These are the activations of a small neural network, seen along a few directions. Each row is one input.
In each table, some parts of the input vary, and every possible input appears once, in random order.
A made-up example of a description, with smaller parts first: one of 5 places around a ring, together with either a single point or one of 11 places around a ring or (one of 3 separate values, together with one of 4 places along a line).
Shared parts are said once, and a part with two or three values counts as separate values.
(in the rows, 128 means zero)

Other details of the inputs shift rows strongly along two fixed directions, in all tables alike. That doesn't count.

Rows:
row 1: [124 161 127 122 124 125  88  95 146  90 139 116]
row 2: [141 146 144 133 134 151 133 110 138  89 125 162]
row 3: [131 170 113 132 104 102 105 101 142 118 141 117]
row 4: [113  57 151 128 155 144 204 196  73 162  72 169]
row 5: [144 172 153 141 127 136 127  71 146  54 120 177]
row 6: [152 176 144 151 108 114 150  78 138  81 116 183]
row 7: [129 114  98 115 116 139 123 173 129 184 151  92]
row 8: [106  98 111 131 111 103 107 151 131 184 149  79]
row 9: [136  58 152 119 179 158 194 203  88 154  83 171]
row 10: [125  75 137 130 136 127 194 197  89 172  90 165]
row 11: [126 153 144 138 126 119 141  94 118  94 107 153]
row 12: [115 109 108  99 152 125  90 156 124 148 137  76]
row 13: [116  58 154 122 162 151 187 203  87 151  82 171]
row 14: [125 154 128 150 100  94 105  83 152 122 148 116]
row 15: [139 139 149 127 151 122 134 106 124  82 104 160]
row 16: [149 151 133 141 113 130 155 109 133 110 124 167]
row 17: [157 163 154 135 145 137 139  76 139  57 113 179]
row 18: [109 119  75 115  96 118  53 141 161 202 200  18]
row 19: [141 127 147 160 113 123 162 101 138 120 129 168]
row 20: [127  49 147 147 136 142 205 193 101 188 108 168]
row 21: [131 152 113 123 117 144 106 104 139 122 150 103]
row 22: [134 142 151 128 152 115 133 105 122  82 101 159]
row 23: [143 166 103 126 101 129 104 109 152 132 161 105]
row 24: [145 160 121 117 139 138  92  94 151  94 146 114]
row 25: [120 162 128 122 125 118  86  95 144  89 136 116]
row 26: [118 106 106 111 130 153 121 165 119 172 143  84]
row 27: [ 93 109 115 106 140 112  91 166 116 152 126  81]
row 28: [101 105 109 111 131 124 114 160 108 166 127  82]
row 29: [ 99 115  77 115  98 103  51 143 154 201 192  15]
row 30: [149 174 146 146 119 142 146  64 137  67 121 172]
Each input here is: one of 5 places along a line, together with one of 6 places along a line.
- Changing only the place on the line of 5 turns row 14 into row 11. The same change can be made to row 19. Which row results? => row 30
- Change only the place on the line of 6 in row 16. List by row number the other rows that result. => row 3, row 6, row 7, row 10, row 23
- A walk changes only the place on the line of 5. It starts at row 9 and steps to row 2. List the rest of the walk in order. => row 26, row 7, row 20
- Change only the place on the line of 5 in row 28. List by row number the other rows that result. => row 6, row 8, row 15, row 25

Rows:
row 31: [131  88 136 131 133 186 200 174  90 151  95 173]
row 32: [103 175 100 105 107 137  80 115 123 115 142  75]
row 33: [119 118 170 138 150 122 147 119 115  84  85 177]
row 34: [ 83  76 131 108 162 119 115 164  93 147 103  92]
row 35: [120 128 124 108 138 113 104 138 130 108 120 126]
row 36: [103  73 137 145 125 109 159 150 107 177 119 120]
row 37: [137 111 146 142 137 153 130 121 144 119 135 137]
row 38: [121 170 119 111 139 110  77 117 141 100 133 106]
row 39: [130 114  91  97 128 145  75 160 154 167 181  60]
row 40: [130  94 104 123 124 105 150 176 107 192 120 108]
row 41: [174 148 179 153 154 157 197 104 131  67  96 241]
row 42: [151 192 131 114 141 114 106  75 132  56 111 146]
row 43: [179 184 127 128 135 149 127  73 152  75 139 148]
row 44: [102 107 111 131  95 131 165 177 101 202 129 103]
row 45: [112 106 112 113 140 148  88 127 138 152 161  66]
row 46: [142 181 115 148  96  96  99  86 164 122 162 121]
row 47: [138  81 142 150 115 110 189 160 116 152 108 189]
row 48: [130 156 128 160  85 100  94  69 167 119 164 116]
- Changing only one part turns row 41 into row 38. The same change can be made to row 31. Which row results? => row 32
- What do these inputs look like to the network? => one of 3 separate values, together with either a single point or one of 5 places along a line
- Change only the choice among 3 separate values in row 34. List by row number the other rows that result. => row 36, row 45
